A small network was shown many inputs. Here are its activations along a few directions, one row for each input.
Each table varies a few parts of the input and shows all the possible inputs, shuffled.
Descriptions start from the smaller parts, as in this example, which fits no table here: one of 5 places around a ring, together with either a single point or one of 11 places around a ring or (one of 3 separate values, together with one of 4 places along a line).
Shared parts are said once, and a part with two or three values counts as separate values.

Other details of the inputs vary at random and push rows far along two fixed directions, the same in every table; ignore that.

A family of inputs:
x1: [ 11  28  28 -21  27   3  25 -21   1  17 -10  26   9 -17]
x2: [-24 -28 -37  18 -26  -3 -13  36  11 -15  10 -21 -26  12]
x3: [  7 -25 -25  27 -26  -1 -45   1 -11 -14   1 -24  15  29]
x4: [-24 -37 -27  28 -31  -9  -7  37  13 -18  13  -4 -19  18]
x5: [ 26   6   6 -10  10  13 -21 -24  -6  24 -12 -10  37  17]
x6: [ 18  26  39 -11  11   5  20 -24  -6   9  -5  21  12  -8]
x7: [-19 -16 -20   6 -11  -5 -14   8  11   6  21 -13  -2  -4]
x8: [-43   7   7  -9  27 -20  49   9  34  17 -17  34 -41 -30]
x9: [ 34  24  20  -2   5  10 -23 -39 -25   0  -9  -7  32   8]
x10: [ 13 -13 -23  15 -23   6 -34   9 -31 -37  14 -31   3  15]
x11: [-21 -23 -35  11 -20   4  -7  43  -2 -30  19 -23 -35   2]
x12: [ 42  23  15 -22  13  20 -16 -24 -29   4  -2 -17  35   5]
x13: [ 33  12  18  -6  -1   2 -12 -25 -13   3  -5   7  35  12]
x14: [-36  10  17 -17  26  -7  60  22  23   7  -2  29 -50 -38]
x15: [ 10 -27 -18  32 -33  -8 -36   4 -13 -25   7 -11  18  29]
x16: [-20 -24 -37  18 -25   1  -9  39   4 -22  16 -23 -30   6]
x17: [ 30  17  24   4  -1   0  -8 -29 -21 -10  -2   8  26   5]
x18: [ 29  13   5 -15   7  12 -16 -24 -12  17  -9 -14  34  13]
x19: [ 25  21  26 -17  15   4   9 -13 -16  -1  -2  11  14 -10]
x20: [-31 -35 -30  24 -32 -17  -9  34  15 -18  36 -12 -15   1]
x21: [-18  10  17 -15  26   4  25 -11  25  37 -20  21 -11 -11]
x22: [ 31  17   5 -13   9  16 -14 -21 -17   9  -3 -15  29   6]
x23: [-40  12  11 -16  32 -14  57  15  20   3  -8  30 -49 -42]
x24: [-40   5  13 -12  20 -12  52  15  37  20 -12  32 -39 -26]
x25: [-14 -10 -20  10  -7  -6 -10   7   5  -5  -5 -12 -11   2]
x26: [ 18   8  20  -7  10   1  -2 -22   3  19 -13  18  27   5]
Each input here is: one of 2 separate values, together with either a single point or (one of 3 separate values, together with one of 4 places along a line).
The inputs of x11 and x14 match in every part but the choice among 2 separate values. If x5 is changed in the same way as x11 into x14, which row does it become? -> x26
Change only the choice among 3 separate values in x10. List by row number the other rows that result. -> x11, x12
Change only the choice among 3 separate values in x4. List by row number the other rows that result. -> x15, x26

A family of inputs:
x27: [  0 -17 -12  14 -20 -11 -27   1  -5 -14  17 -11  13   9]
x28: [ -6  -4 -16  18  -9  -6  -8  -2   8  -1  -8  -4  -3   8]
x29: [-18  -6 -16   1   2 -14   4   6  15   8   4  -2  -4  -9]
x30: [-25 -10 -13  -4  14   3  -7   3   9  12  -6 -16 -17  -6]
x31: [  9   3   7  -1  -5   8   9  10  -6 -10 -10   2  -6  11]
x32: [ -3 -15 -23   8  -5  -3 -10  12   6   4  -8  -1   6  13]
x33: [ -6 -12 -23  15  -5 -12 -11   3   6  -4  -3  -1   5   6]
x34: [ 23  21  22 -15   8   9  -2 -31   3  29 -15   2  26   5]
x35: [-26   7  -6  -2   8 -11  19   1  26  18  -5   3 -21 -16]
x36: [ -1   1  -7  -4  14  10 -11  -1 -17 -10 -15 -16 -10   1]
x37: [  8 -25 -13  15 -17   1 -21  15  -3  -8   1  -3  14  27]
x38: [ -3 -14 -20  -1  -8  -3 -10  13   9   7   3 -10   8   7]
x39: [ 21 -10  -3   2 -11   4 -10  14 -19 -20   0  -4  12  20]
x40: [-15  -1 -16  -3   3  -8   9   9   9   3  15  -4  -5 -14]
x41: [ 12  -7 -23  10 -14  -4 -18  11 -16 -22  17 -17   9   4]
x42: [-19   8  -7 -15   9   5  25  11  21  21   0   2 -20 -15]
x43: [ 12   8  27  -9   6   2   3 -19  -8   9  10  11  22  -7]
x44: [-13   7   1   2   0  -3  11   5   3 -10   7   4 -22 -16]
x45: [  7 -15  -4   9 -24   6 -18  10   0  -2   7 -14   8  23]
x46: [  7  22  25 -15  22  -3  14 -20  -5   5   1  19   6 -21]
x47: [ 13 -17  -3   3 -15   2 -19   7  -4   0  10  -9  21  21]
x48: [-25  -3  12   0   3  -7  20   3  22  13  -1  12 -22 -12]
x49: [  3 -25  -8  23 -19  -6 -22   6  -7 -15   5   1  12  18]
x50: [  1 -11  -1   6  -7  -2  -2  14  -9 -18  16   1  -3  -4]
x51: [  3 -14 -15  12   1  10 -36 -10 -13  -3 -12 -21   8  18]
x52: [ 11   6  -7  -3  -4   5   4   5  -5  -6 -13  -5  -6   8]
x53: [ 19  20  34  -5  19  -4  -5 -45  -6  14 -16  25  32  -2]
x54: [  1  -4   5   9 -11   3   1   8  -7 -16  11  -1 -10  -2]
x55: [  4  -2 -12 -10  -3   4  -3   6   2   7  10  -8  13   0]
x56: [-28   4   5  -1   5 -11  16  -2  22  11  -1   9 -23 -16]
x57: [ 32  40  31 -15  17   7   6 -40 -12  12  -9   7  23 -10]
x58: [-20   2  -1  -4  14 -14  23   9   5 -11  -4  16 -24 -19]
x59: [ 16  -4   9  14 -19   2  -9  -1 -20 -27   0  -4   1  13]
x60: [-11  -3 -14   5  -1   0   4   6  16  13 -16   3 -11   7]
x61: [-12  10  -6 -12  12   5  26  16  13  12  -6   4 -25 -16]
x62: [ 10 -16  -4  14 -19  -4 -13  13 -20 -32   8  -4   5  12]
x63: [-17   5 -11  -5  16 -14  26  12   8  -4  -9   9 -21 -17]
x64: [  6  -7 -12  -1  -2  16 -31  -6 -18  -3  10 -31   8   7]
x65: [ -8  -8  -8   4  -8  -7  -8   3  -4 -11  22  -5   2  -6]
x66: [ 40  13  27 -12   3  15  -9 -14 -22   0   2   4  36  10]
x67: [-26 -11   6  -3   8 -12  18   9  20  11   4  15 -15 -14]
x68: [ -1  17  29 -28  27   7  30  -9  12  30  -1  21   7 -15]
x69: [-10   9  -9   3   3  -7  17   7   3 -10 -10   0 -22  -8]
x70: [  5  -7 -20  -1  -5  -2  -2  18  -7 -14  -4  -6  -1   7]
x71: [-23  11  -6  -7   9  -4  24   2  19  14   5   1 -21 -21]
x72: [ 12 -11  -1  14 -17   8 -17   3  -3  -2  -7  -3  11  28]
x73: [-12   1 -12 -15  16   0  24  20  12   8   0   7 -17 -17]
x74: [-2 -7  9 14 -7 -2 -3 -6  4 -1 -7 11 -2  9]
x75: [-18  -2  -2  13  -2  -9   2  -4  12   0  -8  10 -16  -2]
x76: [  5 -11   1  13 -25   4 -14   4  -9 -14  21 -11   3   9]
x77: [ 35  31  44 -21  16  19  10 -27 -12  16 -10  13  22   1]
x78: [ -4  -7 -17  -1   8  12 -16   8 -14 -10   2 -24 -13  -3]
x79: [-25   8   5  -5   7  -5  21  -1  16   7   9   8 -25 -22]
x80: [ 40  23  38 -15   1  21  -8 -33 -15  16   0   1  39  13]
x81: [ 23  30  35  -8  10   2   5 -36 -16  -5 -16  14  12  -5]
What do these inputs look like to the network? -> one of 5 places along a line, together with either a single point or (one of 2 separate values, together with one of 5 places around a ring)
The inputs of x64 and x36 match in every part but the place on the line of 5. If x68 is changed in the same way as x64 into x36, which row does it become? -> x39
The inputs of x45 and x77 match in every part but the place on the line of 5. If x48 is changed in the same way as x45 into x77, which row does it become? -> x54
Change only the choice among 2 separate values in x47. List by row number the other rows that result. -> x45
Change only the choice among 2 separate values in x72. List by row number the other rows that result. -> x37
Change only the place on the line of 5 in x71. List by row number the other rows that result. -> x28, x35, x57, x69
